A small network was shown many inputs. Here are its activations along a few directions, one row for each input.
In each table, some parts of the input vary, and every possible input appears once, in random order.
Descriptions start from the smaller parts, as in this example, which fits no table here: one of 5 places around a ring, together with either a single point or one of 11 places around a ring or (one of 3 separate values, together with one of 4 places along a line).
Shared parts are said once, and a part with two or three values counts as separate values.

Other details of the inputs shift rows strongly along two fixed directions, in all tables alike. That doesn't count.

Rows:
R1: [ -9  10  -4  -5  13   6   0 -18 -18   4   7]
R2: [-14   9  -3 -11  -4  14  -9  -6 -10  13 -22]
R3: [ 11   5  -1 -17  -5  19  17  -9  -7  13   4]
R4: [-20  21  -9  -5  -5   3  21   7 -10   7   1]
R5: [  1  13  -5 -18 -10  16  10  -1  -2  25   7]
R6: [-10  16  13 -13  10   8   2 -10  -9   4 -14]
R7: [ 53 -14  21  55   2 -48 -19  37  29 -14   8]
R8: [ -7   9   1 -10   3  17  -4  -9  -7   3 -25]
R9: [ -2  -5  -7  -5   5  12   6 -19  -5   8 -19]
R10: [-17  16   8 -15   4   5  -3  -6 -12  14 -11]
R11: [-17  16   2  -1   7  10   0  -9 -10  18   3]
R12: [ 50 -14  34  55  -3 -50 -20  28  14 -24  16]
R13: [ 56 -23  21  54   2 -49 -16  33  20 -17   8]
R14: [-14   5 -12  -3  11  12   3  -3  -2  23  -3]
R15: [  8  14  -1 -17  -5  20  15  -5   1  16   4]
R16: [-115 -120  -43  -37  -57   31   -5   38   96  -93  107]
R17: [ -5   4  -7  -4   6  13   3 -15   4  12 -19]
R18: [ -4  -3 -18 -10   5   7  -1 -20  -7   7 -13]
R19: [-13   4 -11  -6   0  10  -2 -11   1  21 -16]
R20: [ -4  -1   1 -11   2  16  -1 -13 -16  -1 -25]
R21: [ -5  -2 -19  -6  16   9   3 -12 -10  10   1]
R22: [ -6   7  13 -14  10   6   4 -14 -17   0 -14]
R23: [-10  16   6   1  13  13   4 -12  -8   8   0]
R24: [ -9  10   3 -19   9   1  -3 -16 -20  -1  -8]
R25: [-12  22  -5  -4   1   6  25   4  -8  -3  -1]
R26: [ 55 -19  20  42 -14 -54 -35  30  11 -30  -5]
R27: [ 71 -11  18  34 -19 -51 -16  34  18 -15  22]
R28: [-12  16 -15 -10   2  -1  21  -1 -17  -8   5]
Description of these inputs: one of 4 places along a line, together with either one of 2 separate values or one of 5 places around a ring.
Q: Changing only the place on the line of 4 turns R15 into R5. The same change can be made to R8. Which row results?
A: R2
Q: Which other rows does R19 become when the place on the line of 4 takes its other values? List them by row number.
A: R9, R17, R18
Q: Which other rows does R3 become when the choice among 2 separate values takes its other values? List them by row number.
A: R16

Rows:
R29: [ 61   6  22  38  10 -65 -30  19  13  17  -8]
R30: [-78 -68  -8   5 -15  17  -6  31  66 -57  83]
R31: [-37  18 -39 -56  30  58  10 -66 -56  39 -15]
R32: [ 67  10  37  43  13 -53   4  23  21   9   3]
R33: [ 64  45  17  17  36  -3  25 -28 -49  25 -20]
R34: [ 56  12  45  28  -8 -60 -41  21 -12 -11 -11]
R35: [-42  48 -39 -55  -7  71  54 -25 -38  52 -13]
R36: [ 56  16   3  17  32  -6  -2 -33 -49  17 -66]
R37: [-54 -56 -13 -33 -56  -3   0  42  53 -73  70]
R38: [ 75  13  39  52 -10 -27  -4  34  14  15   5]
R39: [-90  25 -32 -40  36  72  20 -63 -45  29 -56]
R40: [-58 -72  12 -30 -39  16 -13  24  62 -68  74]
R41: [-84  43 -30 -42  36  59  12 -55 -53  46 -21]
R42: [ 79  13   4  44  -7 -55  12  25 -13 -19  11]
R43: [ 64  22  13  37  -7 -68  17  38  12   3   1]
R44: [-53 -93 -23 -17 -20   5 -30  14  82 -43  26]
R45: [-57  15 -34 -56   7  92  11 -55 -21  45 -50]
R46: [ 68  10  24  47 -13 -41 -38  28   7  22  -6]
R47: [-62 -89  -1 -28 -40  13 -41  15  61 -73  25]
R48: [ 26  81   3  29  25 -23  41  10 -55  24 -30]
Q: Changing only one part turns R48 into R30. The same change can be made to R37. Which row results?
A: R40
Q: Describe the family of inputs behind these rows.
A: one of 4 places along a line, together with one of 5 separate values
Q: Which other rows does R36 become when the choice among 5 separate values takes its other values? List them by row number.
A: R39, R44, R45, R47
Q: A walk changes only the place on the line of 4. It starts at R36 and steps to R31. List the rest of the walk in order.
A: R33, R42
